A small network was shown many inputs. Here are its activations along a few directions, one row for each input.
Each table varies a few parts of the input and shows all the possible inputs, shuffled.
A made-up example of a description, with smaller parts first: one of 8 places around a ring, together with either a single point or (one of 2 separate values, together with one of 4 places along a line) or one of 11 places along a line.
Shared parts are said once, and a part with two or three values counts as separate values.

A family of inputs:
R1: [-42, -41, 19, -43, 18, -10, 8, -26, -12, -20, -29, 58]
R2: [10, -41, -21, 12, 31, 3, -22, -3, -10, -13, -22, 0]
R3: [5, 16, -32, -12, -35, -5, 13, 28, 21, -8, 10, -16]
R4: [21, -6, 10, 20, -28, 7, 38, 31, 8, 10, 20, 7]
R5: [6, -4, -31, -15, -14, 6, 7, 26, 36, -19, 11, -20]
R6: [31, -23, 19, 20, 5, 0, 13, 33, 27, -17, 30, -2]
R7: [-39, -12, 16, -65, -21, -22, 30, -11, 39, -37, 13, 22]
R8: [-9, 44, -18, -27, 0, -7, -6, -26, 8, 1, 69, -8]
R9: [24, -22, 11, 16, -7, 13, 28, 33, 22, -6, 22, 9]
R10: [22, 26, 5, -21, -18, -20, 0, -6, 11, -14, 11, -47]
R11: [16, -23, -3, 28, -9, 29, -13, 7, 9, -20, -10, 21]
R12: [3, 27, 27, -1, 11, 10, 11, -8, -7, 14, 80, 17]
R13: [14, 2, -1, 5, 14, 0, -25, -11, -29, 32, -34, -6]
R14: [14, -2, 11, -3, 22, -4, -24, -17, -39, 5, -33, -14]
R15: [3, -2, 11, 31, -33, 19, -16, -7, -9, 21, -13, 3]
R16: [-31, -31, 44, -23, -15, 2, 12, -30, 12, -34, -10, 63]
R17: [11, -7, -3, 30, -30, 23, -1, 4, -5, -1, -13, 19]
R18: [31, 13, 37, 17, -15, -3, 18, 11, 6, 30, 16, -13]
R19: [-17, -9, -40, 2, 29, 3, 5, 16, 5, -8, -28, -11]
R20: [-26, 13, -39, 7, 11, -3, 6, 28, -10, 4, -32, -7]
R21: [1, -18, -27, 7, 5, 12, -9, 9, -28, 17, -34, 15]
R22: [23, -28, 4, 34, 1, 16, -21, -3, 13, -27, -1, 7]
R23: [-12, 30, -12, 0, 21, -18, -7, 0, -6, 26, -37, -28]
R24: [-25, -29, 58, -36, -11, -9, 48, 3, 23, -26, 25, 51]
R25: [-38, 43, -27, -11, 47, -6, -12, -26, -25, 12, 27, 4]
R26: [35, 8, 49, 10, -9, -7, 18, 6, -4, 0, 22, -22]
R27: [-21, 27, -27, 3, 7, -13, -10, 19, -10, 26, -30, -17]
R28: [-11, 16, -17, -5, 40, 5, -29, -40, -45, 15, 27, 29]
R29: [-16, -16, -33, 11, 38, -12, -4, 8, 9, -16, -21, -23]
R30: [-4, 22, 12, 12, 6, 26, -23, -44, -19, 4, 49, 26]
R31: [24, 6, 23, 19, -33, -2, 20, 23, 7, 29, 25, -5]
R32: [16, 31, -4, -16, -26, -18, 0, 0, 26, 15, 4, -40]
R33: [-11, 24, -2, -3, 28, -19, -6, -7, -20, 1, -32, -37]
R34: [9, -35, -31, 9, 21, 15, -11, 2, -14, -4, -28, 14]
R35: [0, 19, -19, -8, -40, -13, 2, 11, 18, 17, 9, -32]
R36: [24, 7, 36, 19, -11, 8, -21, -20, -17, -11, -12, -8]
R37: [-72, -16, 9, -51, 27, -12, 24, -9, 7, -25, -26, 28]
R38: [-5, -10, -12, 9, -1, 3, -22, 2, -32, 34, -32, 1]
R39: [22, 12, 24, 28, -17, 13, -22, -16, -6, 19, -17, -2]
R40: [15, -13, -26, -7, -9, -12, 3, 8, 40, -28, 21, -33]
- The inputs of R16 and R7 match in every part but one. If R30 is changed in the same way as R16 into R7, which row does it become? => R8
- The inputs of R19 and R5 match in every part but one. If R23 is changed in the same way as R19 into R5, which row does it become? => R32
- What is each input in this table made of? => one of 5 places around a ring, together with either one of 2 separate values or one of 6 places along a line
- Change only the place on the line of 6 in R34. List by row number the other rows that result. => R2, R13, R14, R21, R38
- Change only the choice among 2 separate values in R12. List by row number the other rows that result. => R24

A family of inputs:
R41: [2, -31, 74, -24, -37, 1, 42, 0, 44, -25, 47, 45]
R42: [6, 14, -41, 34, 53, 0, -59, -26, -66, 26, -54, -16]
R43: [-39, -28, 36, -58, -22, -8, 57, 6, 48, -50, 47, 48]
R44: [0, 9, 55, -45, -44, -8, 54, 2, 47, -23, 77, 11]
R45: [19, 33, -62, 27, 39, -1, -51, -1, -41, 37, -48, -52]
R46: [3, 0, -43, 41, 38, 7, -47, -15, -59, 45, -68, -16]
R47: [20, 16, -61, 39, 30, 0, -46, 1, -34, 30, -63, -44]
R48: [5, -6, 42, -24, -49, 1, 49, 21, 58, -25, 82, 17]
R49: [0, 48, -49, 20, 41, -4, -48, -7, -53, 43, -42, -51]
R50: [9, 8, -49, 46, 26, 8, -47, 5, -51, 35, -75, -30]
R51: [5, -32, 57, -18, -58, 3, 52, 17, 51, -33, 47, 32]
R52: [-4, -17, 64, -23, -24, 2, 39, -15, 43, -36, 63, 50]
R53: [-36, 9, -69, 3, 61, -5, -45, -10, -53, 14, -77, -15]
R54: [11, -23, 45, -18, -54, 4, 50, 20, 65, -37, 64, 23]
- The inputs of R41 and R46 match in every part but one. If R48 is changed in the same way as R41 into R46, which row does it become? => R45
- What is each input in this table made of? => one of 2 separate values, together with either a single point or one of 6 places along a line
- Change only the choice among 2 separate values in R54. List by row number the other rows that result. => R47
